Each row below is a small network's average activation on inputs in which a field has the value named, seen along a few directions.
Related values have similar rows: they may be neighbours, one step apart, or belong to one group.
In the rows, zero is written as 500.
Strong random noise was added to every row along 12 fixed directions; ignore it. To show where, here is one row again and again, with new noise each time:
[468 299 388 403 570 508 542 558 662 447 783 445 541 357 468 621 417 497
 606 601 292 480]
[503 537 388 427 698 524 574 433 335 580 568 297 388 448 519 545 748 725
 422 516 440 535]
[334 449 430 649 349 490 604 748 589 571 457 492 586 635 697 539 386 346
 484 435 468 307]
[505 483 567 734 482 652 407 587 491 581 349 501 713 500 673 459 420 404
 601 418 579 469]
[558 657 542 531 375 652 595 673 473 544 586 456 606 690 458 480 810 499
 522 601 477 456]
[664 600 642 339 550 441 414 430 664 403 473 646 528 506 453 333 501 617
 616 507 653 587]
[512 470 458 245 560 561 644 607 619 524 533 540 374 519 484 483 506 548
 488 574 486 405]
[682 477 560 345 534 561 483 561 820 518 555 530 577 674 420 432 633 581
 651 572 321 493]
[697 675 581 474 757 547 317 359 696 634 517 454 504 730 530 337 539 679
 689 440 376 624]
[408 541 439 437 164 432 624 685 495 499 315 615 390 390 689 483 153 415
 612 442 821 635]
[626 727 542 493 429 579 463 555 487 573 519 546 535 584 639 389 509 520
 692 456 717 646]
[493 580 702 495 669 374 492 415 539 334 317 566 463 420 565 446 503 754
 485 531 617 536]
[514 579 514 520 413 400 469 427 364 456 514 479 485 496 486 382 526 480
 446 449 693 572]
[608 457 268 365 211 405 546 591 481 620 455 427 587 548 480 429 779 500
 467 354 625 524]


Field SAVO:
ran: [594 223 374 433 411 504 554 530 454 497 544 494 482 420 597 563 548 381
 493 384 568 454]
dunek: [484 419 429 561 320 642 531 632 460 618 352 443 604 388 419 615 585 580
 618 565 429 625]
lezi: [461 388 699 495 561 132 520 411 580 226 425 576 302 679 641 385 402 401
 241 437 674 306]
sunav: [466 547 424 566 440 470 574 544 534 609 380 324 278 607 685 619 449 567
 570 495 309 614]
givov: [480 669 673 442 619 541 591 482 480 381 631 557 449 483 462 628 559 601
 498 690 506 508]
dolot: [445 273 271 444 511 455 528 445 517 624 566 412 295 451 662 559 291 424
 575 368 461 577]
nus: [514 332 468 460 508 587 542 627 583 450 409 531 617 374 444 626 660 552
 417 501 386 404]
mabud: [414 580 381 621 588 658 530 555 369 638 608 438 542 674 489 536 521 399
 412 474 334 328]
ridi: [526 273 517 532 634 540 481 439 442 422 589 488 446 350 580 599 336 310
 511 571 486 424]
domim: [535 585 520 411 476 507 443 499 488 409 686 639 598 483 419 418 434 419
 513 511 617 491]
ged: [451 616 485 587 344 659 436 439 306 574 350 451 564 509 259 411 683 437
 357 489 539 479]
sumaz: [477 516 372 372 461 562 615 575 299 499 700 482 487 348 489 508 624 451
 421 524 685 443]
kagi: [594 450 469 404 561 456 490 346 320 576 465 442 395 395 486 503 674 585
 362 429 542 531]
puva: [531 379 459 477 303 512 565 589 511 491 513 536 454 574 494 533 419 307
 550 589 419 507]
gipi: [291 612 385 599 619 156 470 490 551 417 623 532 597 494 569 613 523 576
 356 390 527 336]
vasuv: [541 363 674 609 557 671 490 455 447 453 686 493 491 576 532 522 501 231
 457 646 318 367]
voden: [431 708 415 575 431 558 573 558 168 573 667 367 550 469 400 605 775 566
 488 578 476 643]
nizot: [462 491 474 590 292 453 623 635 476 454 448 493 567 507 560 650 756 542
 471 539 515 577]
kopit: [471 531 599 542 643 286 529 429 589 500 511 591 305 741 735 417 307 471
 438 337 578 328]
nid: [624 130 402 381 422 351 705 528 558 460 504 357 448 574 585 656 764 470
 385 485 368 332]
sotif: [339 565 362 399 491 304 514 431 566 376 713 581 531 311 398 635 472 601
 498 545 465 542]
The values of SAVO form a network in which each value has 4 neighbours.
Name the neighbours of vasuv, in listed order.
> sunav, kagi, puva, sotif
Name the neighbours of ran, in listed order.
> dolot, nus, mabud, kopit
Name the neighbours of gipi, in listed order.
> lezi, givov, ridi, nizot

Field PURU:
zepa: [433 538 398 572 706 478 364 517 434 617 534 503 618 360 672 554 327 423
 492 363 560 410]
podul: [514 724 541 375 518 550 568 691 543 361 704 675 628 303 745 585 609 599
 716 665 704 562]
feze: [436 638 458 571 554 554 538 583 420 532 785 519 419 565 557 505 347 433
 565 463 467 565]
vifu: [581 549 748 658 483 622 558 547 432 445 356 491 610 549 485 571 781 541
 460 672 396 414]
zivu: [373 542 286 457 184 425 439 570 520 599 474 485 646 494 271 407 562 412
 352 366 486 507]
riziv: [465 484 538 555 389 624 524 576 529 561 347 580 510 476 522 462  90 361
 612 483 530 474]
morov: [496 603 476 372 557 365 505 370 408 579 415 463 228 711 444 468 631 713
 433 460 454 654]
busu: [513 553 501 729 658 468 388 420 472 452 426 444 638 410 795 669 527 675
 616 378 615 626]
mezef: [576 363 290 446 444 499 502 579 518 571 312 617 668 372 661 575 735 563
 537 325 636 395]
marem: [631 527 703 480 580 534 470 402 451 248 544 487 496 335 515 463 466 592
 701 697 593 763]
mak: [803 309 597 468 332 335 448 351 511 473 533 446 508 507 681 466 496 447
 693 432 657 755]
dil: [434 443 339 505 608 526 447 501 346 454 743 453 651 307 499 507 501 487
 423 445 498 403]
neme: [343 489 472 581 423 125 618 541 572 363 384 515 516 468 613 707 481 717
 441 521 465 580]
tev: [628 657 773 504 719 470 480 291 536 328 785 478 364 673 570 462 705 508
 572 638 401 519]
domi: [640 491 499 525 389 586 436 545 681 694 365 443 610 857 425 315 649 460
 590 436 394 408]
moti: [352 559 488 521 434 392 622 493 460 389 530 499 377 544 572 520 594 495
 270 499 625 345]
sutef: [448 591 563 815 390 524 560 630 260 360 678 390 566 457 721 637 532 369
 544 621 700 558]
tet: [564 588 417  86 508 538 708 597 473 587 748 657 388 524 439 398 701 477
 468 525 769 393]
gefe: [522 343 724 774 372 670 424 464 534 433 404 363 598 654 119 411 565 258
 396 626 284 421]
lef: [319 578 463 527 343 615 554 655 518 698 174 484 390 478 390 502 359 611
 446 472 434 571]
gome: [610 536 396 358 315 447 640 614 424 414 757 551 445 413 613 617 607 532
 653 503 615 573]
The values of PURU form a network in which each value has 4 neighbours.
Name the neighbours of neme, in listed order.
> zepa, morov, busu, mak
Name the neighbours of domi, in listed order.
> riziv, marem, tet, gefe
Name the neighbours of tev, in listed order.
> podul, vifu, mezef, moti
